A small network was shown many inputs. Here are its activations along a few directions, one row for each input.
In each table, some parts of the input vary, and every possible input appears once, in random order.
Descriptions start from the smaller parts, as in this example, which fits no table here: one of 3 separate values, together with either a single point or one of 9 places around a ring or (one of 5 places around a ring, together with one of 6 places along a line).
Shared parts are said once, and a part with two or three values counts as separate values.

Table:
row 1: [-33   1   2  -5  -9   0   6  -6  -3  -2  -9  -5   7   9]
row 2: [  2  -1 -16  -3 -21  -4 -15 -27  -1  -4  -9  -8   3   4]
row 3: [  3  -9  15   7  -9  -9 -24  -6 -23  10   7  12 -11  -3]
row 4: [ 59  -3   1  43  35  16   7  44  68 -11  13  10  -6 -25]
row 5: [  9  13   8 -22  15  -8   7  -4  -9  14  -6   5 -10  -1]
row 6: [ 52   7 -13  55  12   9  21  40  71 -19  13 -11   3 -14]
row 7: [-24 -13   8 -16   3   0 -14   1 -10  -6   4   1   5  -1]
row 8: [  4  15   8 -21   9 -13 -13  -7  -4  -6   5  10  -9  -4]
row 9: [ -2  10 -21 -14  -7  13  19 -12 -15   7 -15 -12   4   0]
row 10: [ 10  18 -14 -12  -8  -2  22   0 -20   9  -5  -6  -4   2]
row 11: [  6  16  13 -22  12 -12  -4  -2  -5   1  -5   8  -8   1]
row 12: [-23  -2 -15  -3 -10  13  19  -1 -21  13 -10  -4   5   2]
row 13: [ -7   2  22  -5   9  -2   8   4 -23  18   0   5  -9  -2]
row 14: [-13  13  -8 -14  -9  -2  -3 -21   4 -16  -4 -10   5   3]
row 15: [-13 -21   3  -9  -2  -1 -20  -5 -13  -1   8   8   9   9]
row 16: [  1  22   3 -13  -7 -16   8  -5  -2  -6  -5  -7  -2  10]
row 17: [ -9 -27  -1  -5 -10  -2 -25  -5 -15   6   0   3   2   0]
row 18: [  5  18  -1 -13  -4 -13  20  -6  -7   7  -6 -10  -4   7]
row 19: [ 20 -43  -2  50  29  30   5  53  58 -13  11  -2  10 -20]
row 20: [-34   0  -2  -3 -12  -2  -4 -11  -2  -9   1  -3   6   4]
row 21: [ 14   7  -9  -1 -22 -19 -12 -15  -6  -1   2  -2  -6   6]
row 22: [-13 -16  -6 -16   4  15   9  10 -29  16  -6  -1   4  -3]
row 23: [ -2   4 -12  -7 -13  -2  -9 -27   0 -10  -1  -4  10  13]
row 24: [ 10  13  -5  -5 -14 -18  -7 -16  -5  -8   9   2   1  15]
row 25: [ -7  10  -8 -15  -3   2  18 -18  -2   4 -16 -16   5   6]
row 26: [ 36  -5 -24  53  14  30  18  26  79 -24   1 -20  11 -15]
row 27: [ -1  -4  18   3   0  -7 -19  -6 -22   3  15  17  -4   6]
row 28: [-23 -13  12 -18   5   1  -5   6 -11   1  -6  -1   6   4]
row 29: [ 15  12  -5 -20  10   2   9   2 -23  17  -5   9 -11  -6]
row 30: [-10   5  27  -6   7  -5  -4   5 -19   5   1   8  -8   1]
row 31: [-29  -2  -3  -4  -6   3  17  -7  -8  11 -11  -8   6   7]
row 32: [-23  -8  -7   4 -16  -2  -9 -17  -6  -4   5   4  10  14]
row 33: [ 19   2   0 -10  -4 -15 -24 -13  -9   6   1  13 -12  -3]
row 34: [-19 -16   7 -17   8   5   7   5 -15  14  -7  -4   5   2]
row 35: [ 15   7   4 -14   5 -13 -19 -13  -8  -1   8  17  -5   6]
row 36: [-12   5  23  -4   4  -7 -13   0 -18  -2  11  10  -9  -4]
row 37: [-19 -13 -11   7 -25  -3 -15 -17  -7   3  -3   0   3   5]
row 38: [  0  21  -1 -12 -10 -17  -1  -9  -1 -13   6  -5  -3   4]
row 39: [ 38 -19  19  65  30  22   8  53  49  -6  20  10  -6 -26]
row 40: [-11  13  -4 -16  -6  -1   6 -17   3  -9 -15 -13   6   8]
row 41: [ -1   2  10  -4   5   8  10  10 -37  21   0   9 -10  -7]
row 42: [  6 -23 -17  67  11  27  17  37  67 -15   6  -8  14 -14]
Q: Changing only one part turns row 17 into row 33. The same change can be made to row 28. Which row results?
A: row 11
Q: Changing only one part turns row 30 into row 1. The same change can be made to row 41. Which row results?
A: row 12
Q: Describe the family of inputs behind these rows.
A: one of 6 places around a ring, together with either a single point or one of 6 places along a line
Q: List by row number the other rows that have the place on the ring of 6 in common with row 14.
A: row 2, row 9, row 23, row 25, row 26, row 40
Q: Change only the place on the line of 6 in row 18. List by row number the other rows that result.
A: row 10, row 16, row 21, row 24, row 38
Q: Change only the place on the ring of 6 in row 26. List by row number the other rows that result.
A: row 4, row 6, row 19, row 39, row 42

Table:
row 43: [-21 -10 -16   2 -21   4   0 -12 -11   2  -4  -6   9   7]
row 44: [ 14 -32 -21  69   9  33  16  39  83 -26   6 -20  21 -14]
row 45: [-18 -13 -17  -6 -14   9  -3 -15  -8   2 -10  -7  11   5]
row 46: [-28  -4  -6   4 -19   1   1 -15  -7  -2  -3  -7   9  11]
row 47: [-33  -1  -3  -3 -14  -1   0 -14  -1  -7  -6  -9   8   8]
row 48: [  2   8  12 -18   4 -14 -17  -9  -6  -8   7   7  -4   4]
row 49: [ -3  -7  11  -4   1  -1  -2   8 -33  18   4  12  -8  -3]
row 50: [ -8  24  -3 -12  -9 -10  12 -14  -3  -4  -8 -10  -2   6]
row 51: [  3  15 -16  -7 -16  -5  12 -13 -13   5  -6  -6  -1   6]
row 52: [  2  14 -13 -24  -1  -4  10 -14  -2   1 -13  -9   2   5]
row 53: [ 40 -24  15  62  45  30  14  66  55   0  19  12  -5 -32]
row 54: [ 10   2   1  -4 -10 -13 -16 -10 -19   5   8  10  -7   2]
row 55: [-10  -1  21  -2   3  -4   0   6 -29  15   4  11  -8   0]
row 56: [-11  -2  22 -19  16  -2  -2  10 -20   6   3  10  -5  -2]
row 57: [  0 -11  10 -13   9   5  -5   5 -30  18  -2  10  -7  -5]
row 58: [ 59 -11   2  62  27  12  -7  43  74 -21  21  11  -5 -22]
row 59: [ 13  -2   0 -12  -3  -7 -19 -12 -16   5   2   8  -6   0]
row 60: [ -4  -9  14 -21  16   1  -4   7 -21  14  -3   9  -6  -3]
row 61: [ -3  21  -6  -5 -14  -8  14 -15  -9   2  -5  -7  -2   9]
row 62: [ 50   6 -21  56  17  23  32  40  82 -19   3 -18   7 -17]
row 63: [-23 -11 -13 -14  -7   5  -3 -14   0  -2 -11  -8  12   7]
row 64: [-29  -4  -6 -12  -7   3  -2 -12   2 -11  -5  -9  13   9]
row 65: [  6  11 -17 -16  -8   1   9 -16 -10   5 -12  -8   0   3]
row 66: [-14   2  25 -10   8  -5  -1   7 -23  10   2   9  -9  -2]
row 67: [  8   1   4 -21   4 -11 -18 -11  -7   1   1   8  -5   2]
row 68: [ -4  21  -6 -21  -1  -6  11 -12   0  -7  -7  -9   3   7]
row 69: [  3   8  12  -2  -9 -16 -14 -12 -15   1   9   9  -7   6]
row 70: [ -2  11  15  -9  -4 -18 -15 -11  -9  -4   6   7  -8   3]
Q: Describe the family of inputs behind these rows.
A: one of 4 places along a line, together with either a single point or one of 6 places around a ring
Q: Changing only the place on the line of 4 turns row 48 into row 68. The same change can be made to row 70. Which row results?
A: row 50

Table:
row 71: [  5  12  18 -17   9 -11  -3   1 -22   8   4  11 -12  -1]
row 72: [  3  15 -19  -7 -20 -10  -1 -25   6  -9  -6 -11   4  10]
row 73: [ -6  -8  14  -8   4  -1  -5   5 -30  16   3  12  -7  -2]
row 74: [-28  -9 -12   0 -16   3  -4 -15   5  -9  -6 -10  13   9]
row 75: [-20  -4 -18   0 -17   8  10 -12  -3   0 -10 -13  11   7]
row 76: [-10  16 -14  -9 -12  -4  12 -17   6  -7 -10 -14   6   9]
row 77: [ -1   0  15 -18  11  -3  -3   5 -26  13   1  11  -9  -3]
row 78: [ 43 -15  22  43  36  12  -3  48  35   1  18  18 -12 -25]
row 79: [-15   4 -17 -10 -10   5  13 -13   2  -2 -13 -15   9   7]
row 80: [-13 -14  20  -8   5  -5 -19   2 -22   6   8  15  -4   0]
row 81: [ 24  -9 -23  51   8  23  20  29  70 -23   4 -16  14 -11]
row 82: [ 17  12  12 -16   2 -17 -16  -8 -21   6   8  15 -13   1]
Q: Describe the family of inputs behind these rows.
A: one of 2 separate values, together with either a single point or one of 5 places along a line
Q: Changing only the choice among 2 separate values turns row 72 into row 82. The same change can be made to row 81. Which row results?
A: row 78
Q: Change only the place on the line of 5 in row 76. List by row number the other rows that result.
A: row 72, row 74, row 75, row 79
Q: Change only the choice among 2 separate values in row 79. List by row number the other rows that result.
A: row 77

Table:
row 83: [ 32  14 -22   4   1   6  15  -6  21   3 -15  -9  -2  -5]
row 84: [-22   6  39 -58  -5 -36 -40 -41 -87  29   6  35 -19  19]
row 85: [-7 10  5  4 20 13 20 19 11 -5  3  0  1 -8]
row 86: [ 37  17 -18  -2   9   6  23  12   6   6  -1  -1  -4  -8]
row 87: [ -7 -16  -1  -3  20  15  15  27   8   2   0  -4   9  -4]
row 88: [-50  19   0 -68 -29 -20  -2 -58 -72  20 -27 -13  -4  18]
row 89: [-41  24   8 -74 -18 -15   6 -35 -92  21 -15  -1  -3  22]
row 90: [12 18  5  6 10 -4 29 21 11  0  3 -6 -3  0]
row 91: [ 29   7  29  15  15 -16 -11  22  11  -1  17  13 -16  -9]
row 92: [ 10  -2  30  14  25   0 -19  21  11  -7  16  20 -12 -17]
row 93: [ 10 -28  23   7  25   2 -23  28   7  -1  12  16  -4 -13]
row 94: [-12 -19  -4   2  11  16   8   9  24   0 -14 -12  11  -2]
row 95: [ 34  10 -32  14 -13  -2  -5 -15  30 -18   3  -9   5   4]
row 96: [ 54   6   6   7  14  -5 -16  13   7   6  13  17 -19 -16]
row 97: [-10 -24 -13  11  -5   8 -11   1  33 -22   4 -10  20   5]
row 98: [  7  15   1  11   1  -4  21   3  26  -3 -11 -14   0   2]
row 99: [  9  11  -8  21 -14 -11   1  -5  35 -24   8 -13   7  10]
row 100: [-12   7   2   9  10  13  13   1  27  -7 -11  -8   3  -6]
row 101: [-10   2  -7  19  -5   6  -7  -7  36 -29   7  -6  12   2]
row 102: [-52  15 -17 -56 -51 -35 -29 -64 -53  -3 -10  -2   5  30]
row 103: [-10 -20 -12  28  -8  21  13   6   6  14 -11  -9   6  -5]
row 104: [ -8 -24 -21  37 -23  14  -7  -2  15  -7   7  -7  16   2]
row 105: [ 12 -30  16  32   6   8 -16  25 -10  13  14  20 -11 -15]
row 106: [ -5 -18  -9  22   1  21  21  24  -9  16   2   0   3  -7]
Q: Describe the family of inputs behind these rows.
A: one of 4 places along a line, together with either a single point or one of 5 places along a line
Q: Changing only the place on the line of 4 turns row 83 into row 86. The same change can be made to row 94. Which row results?
A: row 87
Q: Change only the place on the line of 4 in row 89. List by row number the other rows that result.
A: row 84, row 88, row 102
Q: Change only the place on the line of 4 in row 106. List by row number the other rows that result.
A: row 103, row 104, row 105
